Each row below holds a small network's activations on one input, seen along a few directions.
In each table, some parts of the input vary, and every possible input appears once, in random order.
Descriptions start from the smaller parts, as in this example, which fits no table here: ring(8) and (point or ring(9) or (values(2) and line(6))).
Shared parts are said once, and a part with two or three values counts as separate values.

Table:
r1: [  0 -20 -39 -15  -9   1  -1 -21   4 -15  -3  -6 -21 -28  -2 -29 -11  -1
  11  -5]
r2: [-10  17  30  17   6   6  -1  10  -3  15   1  11  14  20  -2  19  -4   0
 -10   1]
r3: [-19  26  12  23  -9  19   4 -13  -8  14  13  15   9  16  -9   5 -21   1
  -6 -20]
r4: [ 41  -4  26 -15  25 -36   8  32   1  -5  -6 -24   9  17  19  33  51   0
   8  18]
r5: [-25   9 -17   8 -15  23   2 -18  -2  10  19   9  -4  -5 -13 -17 -35   6
  -9 -26]
r6: [-15 -26 -10 -19  -9   3 -17  24  11   6  -3   0  -1 -17  -7 -12  -5   1
 -20  12]
r7: [ 15  -2   3   1  12 -10   3  -2   0 -13 -14  -3  -2   0   8   3  15  -4
  11  16]
r8: [  5  28   0  22  -1   7  15 -38 -11  -2   0   7  -1   9   1   0  -9  -4
  24 -17]
r9: [ 13  20  19  17  13  -5   8 -16  -8  -4 -12   4   5  16   7  16  10  -6
  18   5]
r10: [ 20  -6  37 -16  18 -26  -1  57   5  12   8 -17  19  22  11  37  39   8
 -19  16]
r11: [ -2   9 -28   7 -12  11  10 -41  -6  -9   3   0 -14 -11  -4 -20 -20  -1
  19 -23]
r12: [ -7  -5  17   0   3   0  -9  24   3   4  -3   4   6   4  -2   5   4   0
 -18  12]
r13: [-24 -21 -26 -13 -17  14 -12   4   6   1  11   4 -10 -21 -12 -25 -22   3
 -17  -7]
r14: [  8 -25 -24 -17  -3  -9  -7  -3   9 -15 -15  -5 -10 -23   3 -15   7  -5
  10  18]
Describe the family of inputs behind these rows.
> values(2) and (point or ring(6))
Changing only the values(2) part turns r5 into r11. The same change can be made to r2. Which row results?
> r9

Table:
r15: [ 35 -11  -2 -22  17 -23  15  10   0 -29  18 -19  -8   0  12  -4  29   1
   8  -3]
r16: [  1 -16  23 -11   7 -11 -15  43  20  17 -26   3  14  -3   6  10  11   1
  -7  44]
r17: [ 20 -12  26  -7  16 -12  -7  22  13   3 -29   1  -1  -2  14  10  24  -4
  11  52]
r18: [-29  17   3  15  -6  21  -1 -10  -8  30  14  16   8  12 -11   6 -30  10
 -19 -23]
r19: [-25 -11 -12   2 -21  15 -17  -9  11   5 -15  14  -5 -20 -12 -31 -20 -11
  -4  19]
r20: [ 41  -4 -34  -3  -4 -30  21 -27  -1 -14  -6 -38  13   0  22  16  34   2
  29  -8]
r21: [ 2 21 40 12  5 -4  6 36  2 41  8 -3 19 30  5 34  8 10 -9  1]
r22: [ 35 -14   5 -29  11 -26  14  31   5   5  15 -24  -6  -3  17  15  32   7
   8   8]
r23: [-18  -9 -21  11 -22  17 -11 -24   2  -8 -24  20 -13 -16  -3 -33 -30 -11
  17  15]
r24: [ 27  38   8  21   7 -11  12 -44 -11   1 -13  -4  20  26  14  44  20  -3
  41 -18]
r25: [ -3 -25 -10 -29  -9  -5  -8  42   9   6  23 -13   9  -3  -2   3   9  13
 -32 -14]
r26: [ -1 -12  14   0  22  -3 -18  -2   1 -36 -21  13  -8  -8   3  -3   7 -15
  -8  26]
r27: [  3  -6 -54  -4  -4   6  19 -32   2 -10   5 -17 -29 -25  -3 -32 -14  -1
  24 -32]
r28: [ 29   0  -8  10   4 -16  -5 -37   4 -16 -45  -4  18  -5  19  14  20  -5
  37  33]
r29: [ 15 -16  -7 -18  12 -16   4   4  -6 -29  16 -17 -17  -6   5  -3  19   2
 -16 -18]
r30: [-18 -23  14 -12  -7   3 -27  32  11  11 -22   7   5  -9 -11   5   0  -8
 -29  33]
r31: [ 18  25  46  14  20 -11  17  19  -7  20   6  -1  12  33   9  31  17   4
  15   6]
r32: [ 16  -5  15   3  25 -18  -2   6   3 -25 -29   5 -12  -1   8  -4  23 -21
  11  39]
r33: [-29  25   8  18 -20  22   4 -15  -6  15  19  19  11   7 -15  -7 -25   1
  -3 -25]
r34: [  9 -22  -8 -24  -1 -23  12  54  11  23  16 -32   6  -1   8  16  28  11
 -12   9]
r35: [  5  25  34  24  16   3   6  -9 -19 -13   9   5   2  28  -2   9   4   1
 -11 -15]
r36: [-18 -24 -39 -15 -12   1   4   6   6  17  21 -16  -4 -15 -10 -15 -14  16
 -26 -19]
r37: [-21 -12   9  -4   3   4 -26  12   5 -14 -22  12   2  -8  -6 -13  -9  -8
 -23  19]
r38: [ -7 -20 -15 -23  -1  -4  -8  19  -4 -11  25 -14  -5 -13  -9  -7  11   7
 -24 -19]
r39: [-17  28  -8  24 -19  34   8 -29  -7   5  15  18  -7   4  -8  -1 -26  -8
  20 -30]
r40: [ 22  33  36  22  25 -10  21   0 -18 -12   7   8   4  33   3  17  17  -4
  13  -5]
r41: [ -2 -13 -42 -14 -27   9  -2 -17  -1  -7  20  -6 -20 -18  -3 -28 -19   6
  15 -26]
r42: [-17  20  35  13   1  12 -10  -1 -16   8  14  14   7  18 -10   9  -9   3
 -26 -27]
r43: [-29 -20 -14  -3  -3  15 -23  -5  13  13 -15  17   2 -20  -9 -17 -28   1
 -19  21]
r44: [ -9  39 -15  32  -2  26  26 -51 -16  -4   5  10  -8   6  -6 -12 -36  -2
  24 -22]
r45: [ -8   2 -32   9   0  22  -3 -45   2 -20 -28  17 -18 -25  -3 -33 -35  -7
  29  18]
r46: [-14 -16 -31 -21 -27   6   1  -1   5   0  23  -4  -7 -20 -13 -26  -9  10
  -5 -25]
r47: [-16  15  36   6  -4   9  -8  23  -5  26  15  11  18  23 -11  30  -9   2
 -29 -15]
Changing only one part turns r33 into r46. The same change can be made to r44. Which row results?
> r27
Describe the family of inputs behind these rows.
> values(3) and (point or line(4) or ring(6))
Change only the values(3) part in r26. List by row number the other rows that result.
> r29, r35
Which other rows agree with r17 in the values(3) part? List them by row number.
> r16, r19, r23, r26, r28, r30, r32, r37, r43, r45

Table:
r48: [  0  -7 -35   0  -8   7   3 -34   6  -9  -9   2 -13 -20   5 -20 -24   2
  26   0]
r49: [-20  -4 -20  10  -6  15 -11 -33   3  -9 -14  15  -5 -17  -7 -20 -26  -7
   0   2]
r50: [-23  15  -6   4 -24  26  -5 -17  -8  18  27  12   1   3 -12  -7 -37  16
   0 -29]
r51: [  4  13 -29  12  -2   4  19 -47  -9 -15   2  -5 -16  -8  -2 -21 -11  -7
  16 -31]
r52: [  9 -34   4 -33   7 -22 -11  53  13  -1   4 -18   1  -8   3   4  30   4
 -27  18]
r53: [  3  20  45  13  12   2   1  34  -5  10  -4   8  15  25  -1  19  11   1
 -12  18]
r54: [ 25 -13   0  -2  14 -24   7  14   8  -9 -14 -15   6   9  22  29  31  -4
  17  22]
r55: [ 13  -4  27   0  -1 -15 -11  19   3  -2 -19   0  15  10   7  20  30  -9
   4  26]
r56: [-25 -36 -36 -25 -11   7 -15  -1  11  -2   9   2 -22 -35 -12 -36 -22   0
 -19  -7]
r57: [ 36  17  12   3  19 -22  21   2 -11 -13  -3 -20   5  19  10  20  41  -5
  12  -4]
r58: [-29  15   3  19  -5  26  -1 -21  -3   7   5  24  -8  -3 -14 -23 -40  -1
  -7 -12]
r59: [  7  19  34  -1   4  -5   2  31  -7  25  17  -5  22  27  -1  33  18  11
 -11  -4]
Describe the family of inputs behind these rows.
> values(2) and (point or line(5))
Changing only the values(2) part turns r51 into r57. The same change can be made to r58. Which row results?
> r53
Change only the values(2) part in r48. List by row number the other rows that result.
> r54
Change only the values(2) part in r50. List by row number the other rows that result.
> r59
